Each row below is a small network's average activation on inputs in which a field has the value named, seen along a few directions.
Related values have similar rows: they may be neighbours, one step apart, or belong to one group.
In the rows, zero is written as 500.
Random noise pushes rows far along 7 fixed directions. That doesn't count. These rows show it; they differ only by the noise:
[276 611 478 152 475 522 552 603 505 273  83 489 631 611 407 595 595 645
 611 543 626]
[766 453 558 597 619 407 497 599 470 437 443 215 406 263 547 725 453 588
 294 379 289]
[610 553 659 648 512 467 467 490 495 366 732 572 536 513 481 417 587 557
 431 386 633]
[672 608 448 574 562 498 322 667 763 428 484 395 651 512 543 446 692 460
 440 543 517]
[550 575 468 463 562 414 397 639 509 473 243 247 445 396 594 617 462 531
 411 576 448]
[626 492 628 505 633 471 611 619 379 322 170 200 185 289 516 975 277 628
 213 520 400]
[562 513 608 407 574 376 646 528 317 579 425 457 434 535 530 572 422 763
 427 450 370]
[419 598 592 364 474 427 486 530 453 318 479 548 642 582 454 428 623 667
 558 437 643]
[353 443 424 322 443 366 450 478 248 441 190 231 528 223 526 550 439 508
 620 310 406]


Sigo, 10 values:
z10: [557 271 523 573 427 445 554 280 270 540 740 639 627 329 398 321 555 500
 679  73 424]
z1: [289 423 376 475 375 525 348 289 472 531 348 531 331 284 456 438 431 118
 654 506 711]
z5: [557 421 274 631 468 328 581 389 363 966 829 390 392 472 694 302 306 440
 505 537 280]
z6: [612 559 687 567 556 588 477 474 861 192 595 532 513 575 415 685 643 500
 209 746 598]
z3: [363 368 604 339 491 476 666 341 272 698 629 582 330 656 523 483 421 723
 397 568 415]
z8: [574 209 767 779 573 416 708 366 236 471 913 558 199 224 475 795 221 549
 391 202 368]
z4: [ 88 364 202 339 267 722 722 262 211 455 102 543 453 403 454 588 361 282
 827 416 433]
z7: [444 464 593 385 487 500 405 550 502 362 839 614 820 528 431 411 492 637
 592 443 572]
z9: [418 637 546 185 571 368 522 685 484 586 444 563 590 673 523 410 570 824
 604 612 354]
z2: [582 467 456 469 460 541 707 475 331 699 321 482 367 592 414 671 312 544
 506 507 280]
The values of Sigo form a star with 3 arms.
Name the neighbours of z1, in listed order.
> z10, z6
Name the neighbours of z8, in listed order.
> z7, z9
Name the neighbours of z5, in listed order.
> z4

Lutas, 10 values:
s10: [835 724 413 623 557 383 199 820 777 396 638 282 689 529 617 576 500 563
 340 721 448]
s2: [591 439 587 383 549 458 639 419 408 633 580 457 418 495 508 449 466 651
 369 457 335]
s7: [668 372 598 596 538 669 811 343 479 525 455 638 286 612 367 765 439 541
 263 474 383]
s9: [466 358 403 614 425 605 657 336 361 386 444 447 262 287 491 664 427 355
 510 379 361]
s6: [870 280 421 751 751 681 709 507 782 763 694 523 434 497 479 684 447 427
 229 453 212]
s4: [300 711 486 590 437 512 357 621 479 351 425 385 217 616 611 574 352 428
 415 802 874]
s3: [787 504 520 806 640 617 505 544 787 458 457 375 495 379 475 643 586 337
 250 485 466]
s8: [744 492 495 474 631 547 454 733 661 691 535 639 844 669 489 302 735 637
 592 374 292]
s1: [799 532 481 500 644  75 333 645 449 814 523 232 513 314 708 382 539 730
 544 466 213]
s5: [318 546 695 375 471 394 570 437 383 888 838 855 474 848 596 245 399 666
 608 731 444]
The values of Lutas form a star with 3 arms.
Name the neighbours of s4, in listed order.
> s10, s9
Name the neighbours of s2, in listed order.
> s7, s6
Name the neighbours of s8, in listed order.
> s1
